These are the activations of a small neural network, seen along a few directions. Each row is one input.
Each table varies a few parts of the input and shows all the possible inputs, shuffled.
A made-up example of a description, with smaller parts first: one of 4 places along a line, together with either a single point or one of 9 places along a line or (one of 3 separate values, together with one of 8 places around a ring).
Shared parts are said once, and a part with two or three values counts as separate values.
In the rows, zero is written as 128.

Rows:
row 1: [132 176 144 101 139 146  74 200 117  94 151 116 162 130 133]
row 2: [154 145  96 140 197 108 103 123 149  84 134  98 176 182 123]
row 3: [140 115 151 151  35 104 163 118 165 198 136 121  90  87 128]
row 4: [138 174 109  97 155 157 113 160  91 147 107  87 164 183  89]
row 5: [114 141 125 167  64 110 177 105 138 182 147 162  65  81 122]
row 6: [140 177 108 100 189 144  92 142 108 116 134  82 131 148 103]
row 7: [119 132 128 176  44 124 165 116 147 200 150 145  74  94 124]
row 8: [149 175 135 108 147 145  68 134  94  74 121 102 131 154 151]
row 9: [135 147 105 130 190 111 128 111 114 113  95 110 208 197 113]
row 10: [155 157 117 109 202 119 121 132 121  81 103  69 137 140 135]
row 11: [ 84  66 164 187 115  99 160  87 179 173 116 186 102 134 135]
row 12: [138 117 118 141 165 134 102 128 108  44 165 113 170 185 130]
row 13: [103  81 112 147  94 115 137  72 166 150 116 207 104  69 116]
row 14: [170 156 121  82 143 146  98 161 139 119 138  54 155 158  99]
row 15: [115  60 132 187 110 128 160  79 168 157 119 199 133  75 118]
row 16: [122  70 169 133  53 132 159 138 170 198 108 140  70 113 146]
row 17: [183 172 123 114 174 149  86 159 117 138 120  80 140 152 124]
row 18: [108 101 157 158  70 141 146 130 166 202 107 164  58 117 150]
row 19: [ 88  69 135 145  96  96 165 100 160 160 128 201  66 125 128]
row 20: [103 149 148 103 178 126 117 165  93  63 150 107 170 112 144]
row 21: [132  67 133 135  45 161 145 116 161 185 113 145 106  59 125]
row 22: [160 179 157 109 145 166  72 144 106  99 138  96 151 160 141]
row 23: [117 149 122  86 171 105  91 159 116  57 173 151 174 137 129]
row 24: [130  93 123 210  84  70 182  93 163 159 138 170 107 108 140]
row 25: [138 163  97  99 173 124 153 130  91  94  70  84 162 163 136]
row 26: [ 65  85 151 158  94 113 173  94 160 158  95 150  59 105 154]
row 27: [131 134 148 135 191 108  99 156 120  72 161 140 207 146 150]
row 28: [150 147  84  95 198 105  93 119 127  88 141 101 146 170 125]
row 29: [ 86  76 132 155  97 146 178  88 141 147 108 167  96  42 111]
row 30: [115 102 143 153  73 175 144 113 156 193 122 179 100  57  98]
row 31: [134 141 148  76 121 147  86 196 116  95 164  85 178 130 133]
row 32: [128 138  65  90 176 106 116 123  89 106 110 110 167 198 120]
row 33: [140 139 149 111 172 139 116 142  84  45 130  92 134 136 126]
row 34: [145 135 118  95 166 127  96 124  97  47 168 132 145 168 124]
row 35: [140 168  80  94 158 142 130 162  75 119  99 100 143 175 107]
row 36: [128 167 123  96 160 145  87 176  90  88 156 121 153 122 168]
row 37: [105 117 147 170  89  96 209  94 138 160 137 147  79  68 120]
row 38: [117 110 134 166  94  65 162  74 148 177 145 181  91  93 124]
row 39: [175 145 150  81 114 167 105 160 110  79 155  77 158 160 130]
row 40: [ 86  96 156 153  95 135 152 104 138 202 111 170  54 105 150]
row 41: [ 94 106 114 156  75 150 128  92 149 174 100 176  84  55 126]
row 42: [170 139 104  79 126 150 123 156  90 140  97  56 174 184 128]
Describe the family of inputs behind these rows.
> one of 6 places along a line, together with either one of 3 separate values or one of 4 places along a line
The inputs of row 10 and row 2 match in every part but the place on the line of 6. If row 20 is changed in the same way as row 10 into row 2, which row does it become?
> row 27
The inputs of row 26 and row 40 match in every part but the place on the line of 6. If row 33 is changed in the same way as row 26 into row 40, which row does it become?
> row 8
Which other rows does row 42 become when the place on the line of 4 takes its other values? List them by row number.
> row 14, row 31, row 39
Which other rows does row 7 become when the choice among 3 separate values takes its other values? List them by row number.
> row 18, row 30
Start at row 23 and move only the place on the line of 4, one step at a time. The first step leads to row 34. Which rows follow, in order?
> row 28, row 32

Rows:
row 43: [112  95 132 171 140  77 147 105 163 142 126 163 109 157 123]
row 44: [131 153 164 103 133 164  90 160 101  92 142  91 167 102 159]
row 45: [165 171 124  86 124 165  89 162 102 152 105  85 135 135 126]
row 46: [116 106 181 149  84 124 129 143 155 176 141 143  96 117 129]
row 47: [121 140 112 121 189 115 111 126 112  51 125 114 174 145 148]
row 48: [144 153  83 110 163 117 149 106 135 143  95  96 135 186  96]
row 49: [147 145  78 103 178 121 118 126  94 119  91  99 158 185 124]
row 50: [139 165  95 110 195 132 113 129 100  70 120 113 151 171 133]
row 51: [114  85 129 145 155  93 120 117 143  69 157 177 158 128 139]
row 52: [103 103 133 161 124  79 135 104 151 113 168 175 131 137 144]
row 53: [156 147 130 125  89 153 140 138 150 204 121  82 103 131 121]
row 54: [160 150 128  95 101 168 118 157 121 186 103  85 128 140  99]
row 55: [ 85 109  66 154 130 124 201  74 116 137  84 195  87  52 116]
row 56: [120 124 125 147 169 102 112 109 121  51 163 147 162 125 133]
row 57: [135 122 112 149 129  75 172  91 158 153 118 128  90 168 112]
row 58: [143 152 143  89 137 185  89 175  80 111 128  91 147 134 143]
row 59: [125 124 167 124 107 149  92 163 108  84 174 135 150  86 129]
row 60: [146 127 160 136  63 127 149 137 144 191 124 123  94 131 107]
row 61: [141 141  81 143 142 105 167  99 161 157 101 111 121 183 102]
row 62: [119  98 177 118 109 136  99 150 143 102 177 143 128  82 156]
row 63: [ 85 115 119 135  83 176 176  96 115 166  86 170  80  23 125]
row 64: [108  89 177 139  74 130 101 148 145 147 167 152 113  99 152]
Describe the family of inputs behind these rows.
> one of 2 separate values, together with either a single point or one of 10 places around a ring
The inputs of row 56 and row 59 match in every part but the choice among 2 separate values. If row 52 is changed in the same way as row 56 into row 59, which row does it become?
> row 64
Which other rows does row 50 become when the choice among 2 separate values takes its other values? List them by row number.
> row 58

Rows:
row 65: [140 150 101  95 169 139 110 127 102 104 106  88 165 174 120]
row 66: [132 143 129  98 162 143  83 143 108  73 146 109 176 135 146]
row 67: [107  89 116 172  78 104 166  95 163 184 104 175  95 121 105]
row 68: [130 140 139  97 167 138  80 155 112  70 146 109 157 149 141]
row 69: [ 94 114 118 152 106 106 203  80 139 173  99 168  69  92 124]
row 70: [148 142 152 106  54 183 134 161 129 232 100  83  79 100 109]
row 71: [143 155 155 116 164 106  87 156 106  84 167 102 157 157 143]
row 72: [143 165  86 106 175 145 127 132 110 102 115  98 170 165 116]
row 73: [ 99  94 140 177  89 118 143  95 155 150 141 189  81  61 134]
row 74: [112 105 113 172  99 115 170  75 153 182  99 170  73 101 113]
row 75: [136 133 185 107  45 189 108 177 127 196 136 106  88  61 126]
row 76: [153 151 111 106 167 126 117 139 110 113 126  88 146 200 133]
row 77: [154 156  74  94 171 131 131 132  99  99 111  93 167 155 117]
row 78: [119  71 133 178  88 104 174  96 183 189 113 162 105 130 121]
row 79: [ 78 106 145 160  99 113 172  96 144 141 140 178  79  55 149]
row 80: [157 160 124 112 174 101 115 141 107 118 126  87 145 196 128]
row 81: [132 146 120 107 171 152 100 157 100  64 140 120 172 125 134]
row 82: [147 146 147 109 157 127  91 155 109  70 153 110 149 163 145]
row 83: [139 154 105 105 166 130 104 136 116 106 116  81 151 184 122]
row 84: [146 149 103 104 159 135 103 150  99  63 145 112 175 113 140]
row 85: [107  66 167 176  80 106 149 105 186 154 154 181 114  93 130]
row 86: [ 99  78 152 166  78 106 147 111 161 147 132 206 102  85 122]
Describe the family of inputs behind these rows.
> one of 2 separate values, together with either a single point or one of 4 places along a line or one of 6 places along a line
The inputs of row 66 and row 65 match in every part but the choice among 2 separate values. If row 82 is changed in the same way as row 66 into row 65, which row does it become?
> row 76
Which other rows does row 85 become when the choice among 2 separate values takes its other values? List them by row number.
> row 78
Which other rows does row 85 become when the place on the line of 4 takes its other values? List them by row number.
> row 73, row 79, row 86
